Each row below holds a small network's activations on one input, seen along a few directions.
In each table, some parts of the input vary, and every possible input appears once, in random order.
A made-up example of a description, with smaller parts first: line(6) and (point or line(9) or (values(3) and ring(8))).
Shared parts are said once, and a part with two or three values counts as separate values.

Other details of the inputs vary at random and push rows far along two fixed directions, the same in every table; ignore that.

A family of inputs:
row 1: [ 25 -10   0 -32   4  -7 -23  25 -17  11 -26   4  35  -1]
row 2: [ -2  -8  16  -3  -1 -23  23  -6   5 -20  10  10  -9 -14]
row 3: [ 11   1   2  -8   5 -22   9  -6   3 -18   3  12  -6 -12]
row 4: [ -2   6 -18  21   1  19 -10  31  -9  21  -3 -21  31   0]
row 5: [  0  -4 -20  28  10  28 -25  16 -14  16  -9 -14  19   8]
row 6: [  3   2   9  -7   1 -14  11 -35  10 -18  12  16 -25  -5]
row 7: [  8  -3   4 -20   0 -10   6 -13   3  -7  -1  15 -15 -10]
row 8: [-13   9 -22  38   5  41 -16  -8  -4  13  -1  -7 -14   9]
row 9: [  2   0  -7  -3  -4  -3  -2  29  -3   9 -10  -7  17  -3]
row 10: [ -5  11 -20   8  -5  31  -6   5   0  23  -4  -7  -5   4]
row 11: [-14 -12  25 -18   1  -4  -1   5  -2  -8   8  -3  -4   3]
row 12: [ -7  -2  14   7  -4 -17  23 -13   4 -18  12   8 -12  -8]
row 13: [-13  -1  15  -7 -15  -7  14 -23   8  -9  12   6 -25   6]
row 14: [-10   7   0   0 -10   9   4 -21   8   2   3   5 -23  -1]
row 15: [-4 -3 -4 -5 -9 11 -1 14 -1 13 -5 -5  6 -1]
row 16: [  8 -20  19 -25  11  -7 -20  35 -16   1  -5 -14  39   3]
row 17: [ -5  19 -30  22   2  38  -8 -11   3  21   7  -5 -20   6]
row 18: [-15 -11  24  -5   2 -13  19 -17  14  -5  -3   1 -16   5]
row 19: [ -2  -9  23 -18   9 -23  10 -25   8 -12  -9  12 -16   0]
row 20: [ -4   1   8   3  -7 -13  12  -6   8 -13   5   7 -13   3]
row 21: [  8  -1   7 -22  -4 -12  -3 -15   0  -6  -6  10  -5  -7]
row 22: [  1 -21  18   6   2 -16   0  -4  -5 -16  -2   2   6  -1]
row 23: [ 22  -9  -2 -26   4 -16 -22  44 -16  10 -31   1  41  -3]
row 24: [ 8 -4  3  0 -3  1 -1 -1 -3  0  4 -3 10  6]
row 25: [  7  -2  -1 -13   1 -17  -4  14  -4   0 -12   7   3  -9]
row 26: [ -8   9 -18  24  16  28  -9  -1   4  24  -4 -20   6  16]
row 27: [  4   9 -30  13   3  24 -10  30  -3  24  -8  -9   7   0]
row 28: [  4 -12   9 -24  -9  -7  -9  24  -5   8 -15  -5  26  -6]
row 29: [  4   2   2 -14  -3  -5   4 -21   3  -6   1  13 -17  -4]
row 30: [ -2 -21  22 -10  10 -15   6  11  -2   6 -12  -9  23   2]
row 31: [-11 -17  33 -18   5 -12   4  -1  -6 -15  13  -1   1  -2]
row 32: [  2  10   5  -3  -2 -18  17 -29  10 -23   9  19 -33  -7]
row 33: [-14   5   7  21  -3  -8  24 -25  11 -17  21   8 -30  -6]
row 34: [ -4   5 -14  11  -6  29  -9  17  -2  21  -3 -13   9  13]
row 35: [  4 -14  22 -15  -5 -14   7  -1  -5  -8   0   4  13  -2]
row 36: [-15   9  -6  15  12  29 -12 -10  -2   5  20 -12 -13  13]
row 37: [-12   8 -21  18  -4  34  -5  11   4  25   3 -13  -3   6]
row 38: [ -4  23 -37  32   5  34  -3  -2   6  15   8  -5 -21   2]
row 39: [ -6  10 -14  12  -7  28  -4  -9   2  15   1  -1 -17  11]
row 40: [  2 -18  22 -11   8 -23   9  -4   5  -6  -5  -3   9   4]
row 41: [ 20  -1  -1 -16   7 -21 -14  21  -8  -4 -16  -1  34  -9]
row 42: [ -1  10 -25  28   3  17   2  12   4   9   9 -12   1   0]
row 43: [ -8   0  -1   7  -6  -8  18  -3  10  -8  10   7 -24  -6]
row 44: [  4   7   7   0   1 -23  16 -28   9 -26  10  16 -22  -6]
row 45: [ -8  10  11   1  -7 -16  17 -32  11 -21  10  17 -38   3]
row 46: [  8  -4  14 -20  -3 -21   8 -23   3 -17   3  14  -8  -8]
row 47: [ 19 -15   8 -16   7 -19 -11  45 -16   3 -19  -5  53  -3]
row 48: [  9 -11   5 -12   1  -9   6   5   2  -4   1   2   9  -6]
row 49: [  0   4  -4 -10  -7  11  -9   5  -6  12  -8  -1   2   6]
row 50: [ -1 -15   2  -1   3   8 -19  20 -12   7 -24  -2  18  -1]
row 51: [ 11  -7   8  -6   2 -27   6   7   0 -15   1   5   9  -9]
row 52: [  5  -1  15  -2  -2 -30  12 -13   5 -25   9   8  -4   2]
row 53: [ -4  -8  28 -28   8 -14  -2 -17  -1 -22   6  13 -15  -2]
row 54: [  7  20 -35  23   8  31 -21  17  -7  22  -7  -9   9  12]
row 55: [ 13   8  -8  -2   7  -5 -12  12  -6   0  -7  -1  20   5]
row 56: [-13   2 -12  22   0  26  10  -3   4  13  14  -8  -9   1]
row 57: [  2  -7   3 -19  -5  -5   6  -2   4  -1  -4  11 -13  -9]
row 58: [ 24  -9   3 -33   5 -13 -24  27 -20   8 -23  -3  47   0]
row 59: [ -5 -12  25 -14  -9 -17  11 -12   0 -12   5   4   3 -10]
row 60: [ -4  26 -27  40   6  27  -1 -18   8   3  16  -4 -19  15]
row 61: [ 15 -12   7 -19   5 -18 -13  44 -17   5 -19  -8  54  -2]
row 62: [  9   8 -25   4   4  27 -27  22 -10  27 -11 -20  34   3]
row 63: [-11  -8  29 -25   2  -9   2 -12   0 -18   6  10 -19  -2]
row 64: [  4   7 -26  10   5  26  -9   8  -1  18   1  -8   5  -1]
row 65: [ 22 -10   4 -13   6 -22  -9  32  -8  -5 -13  -2  40   0]
row 66: [-15   8 -23  21  -4  34   3   4   8  22   8 -10 -13   5]
row 67: [ -9   8  -8  22  -9  18   5 -20   8   3  17 -10 -12   5]
row 68: [ -9 -23  29  -7  -5 -22   6 -10   2 -23  -6  12  -8  -6]
row 69: [ -3  21 -28  32   1  40  -9 -16   2  17  13 -10 -11  16]
row 70: [  6  -7  21 -18  -8 -22   7 -15   1 -17   5   6   3   1]
row 71: [-14  -5  23  -6   2 -12  20 -34  14 -11  -2  11 -33   4]
row 72: [  7 -16   8 -18   2  -7  -6  27 -10   9 -10  -5  33 -10]
row 73: [ 11 -11   2 -21  -2 -18 -17  47 -11  10 -25  -7  45  -8]
row 74: [ -5   6  12  -5  -9 -22  15 -25  11 -20   4  15 -29  -9]
row 75: [ -3  25 -33  37   7  27  -3  -5   5  11  13  -9 -13   5]
row 76: [ -7   1  10  -8  -9  -7  15 -31  11 -12   9  17 -39  -5]
row 77: [  1  12   4  -2   0 -16   7 -26   5 -18   6  16 -26   3]
row 78: [-10  22 -28  45  -2  29  -1  -3   7  11  15 -18  -6   9]
row 79: [ 11  -9   6 -17  -3 -10  -1  11  -3   0  -5  -3  23  -5]
row 80: [ 17  -6  -4 -23   1 -13 -13  40 -12   9 -26   0  31  -9]
row 81: [-12   0  14   6  -9   0  16 -25   1  -7  17   2 -17   6]
row 82: [-24  -1  -8  51   1  35   3 -14   0   7  15 -12 -16  11]
row 83: [ -1  11   7  -1  -3 -20  12 -35  11 -24   8  18 -32  -7]
row 84: [-16  19 -21  29  -5  26  -2   4   4  14   7 -12  -8  15]
row 85: [-14  16 -24  31  -2  25   0   8   6  16   7 -11 -11   4]
row 86: [ -2 -12  19 -14  -5 -12  13  -4  -2  -7   3   4   6  -8]
row 87: [  6   0  14 -24  -5 -17   2 -24  -1 -13  -1  16 -15  -1]
row 88: [ 11 -10   4 -14   1 -10  -4  12  -2   1  -4  -3  21  -6]
row 89: [ 13   7 -16  -6   8  -2 -14  18  -6   7 -13   2  12  -7]
row 90: [ -7  20 -28  41   0  27   5  -1   7   9  16 -15  -8   8]
Description of these inputs: ring(6) and (values(3) or (values(2) and line(6))).
The inputs of row 4 and row 78 match in every part but the ring(6) part. If row 59 is changed in the same way as row 4 into row 78, which row does it become? -> row 67
The inputs of row 25 and row 89 match in every part but the ring(6) part. If row 49 is changed in the same way as row 25 into row 89, which row does it become? -> row 87
The inputs of row 79 and row 10 match in every part but the ring(6) part. If row 42 is changed in the same way as row 79 into row 10, which row does it become? -> row 27
Change only the line(6) part in row 60. List by row number the other rows that result. -> row 3, row 41, row 44, row 55, row 75
Change only the line(6) part in row 87. List by row number the other rows that result. -> row 1, row 7, row 17, row 21, row 29
Change only the ring(6) part in row 50. List by row number the other rows that result. -> row 5, row 8, row 22, row 68, row 82

A family of inputs:
row 91: [ 10 -21  19 -33  -4 -20  -2  27  -8   5 -17  -2  35  -8]
row 92: [ 10  -7 -11   3   7  -4  -5  31  -5  14 -18  -9  31  -4]
row 93: [ -8 -14  28 -12  -4 -20  21 -25   9 -15   7   7 -14  -1]
row 94: [  6  10   3 -16  -4 -10   6 -36   8 -15   6  20 -35  -4]
row 95: [  1   8 -14  15   8  20 -14   8  -8   5   8 -11  11   6]
row 96: [ -2  -7  20 -33  -6 -14   6 -24   4  -9  -4  19 -25  -5]
row 97: [ -3  17 -12  24   2  15   1 -26   5  -1  12  -3 -15  11]
row 98: [ 13   4   0 -17  -5 -13  -2  13  -4  -6   3   1  16  -5]
row 99: [  4 -24  36 -35   0 -33   3  -4  -3 -15 -13  10  12  -6]
row 100: [-15  16 -24  44   4  34  -4  -5   4  11   8  -9 -21  11]
row 101: [-11 -16  33 -15  -1 -16  10 -18   1 -22  10   9 -14  -3]
row 102: [  0   9 -30  25  -1  22  -5  29  -2  25  -7 -15  17   1]
row 103: [ 16  -3   2  -8   6 -14  -1   4  -2  -2  -4  -2  22  -1]
row 104: [-11  20 -10  33   1  19   4 -36   8 -10  22   1 -33  14]
row 105: [  5 -17  19 -37  -7 -19  -3  29  -8   1  -8   0  26  -9]
row 106: [  5 -10  -4   1  10  -1 -15  35 -11   4 -12  -6  26  -6]
row 107: [  4  11 -32   4   2  26 -18  19  -3  27 -17  -3  -1  -1]
row 108: [ -2   7 -20  24   6  17  -8  12  -1  14 -10  -9   8   5]
row 109: [ -9 -14  32 -15  -3 -17   8 -22   2 -20   3  11 -16   2]
row 110: [ -2  12 -28  17  -4  22  -7  34  -3  21   0 -13  12  -1]
row 111: [-12  20  -8  30  -9   8  25 -46  18 -12  31   5 -42   5]
What do these inputs look like to the network? -> values(3) and (point or line(6))
The inputs of row 110 and row 105 match in every part but the values(3) part. If row 106 is changed in the same way as row 110 into row 105, which row does it become? -> row 101
List by row number the other rows that have the values(3) part in common with row 95. -> row 94, row 97, row 98, row 103, row 104, row 111
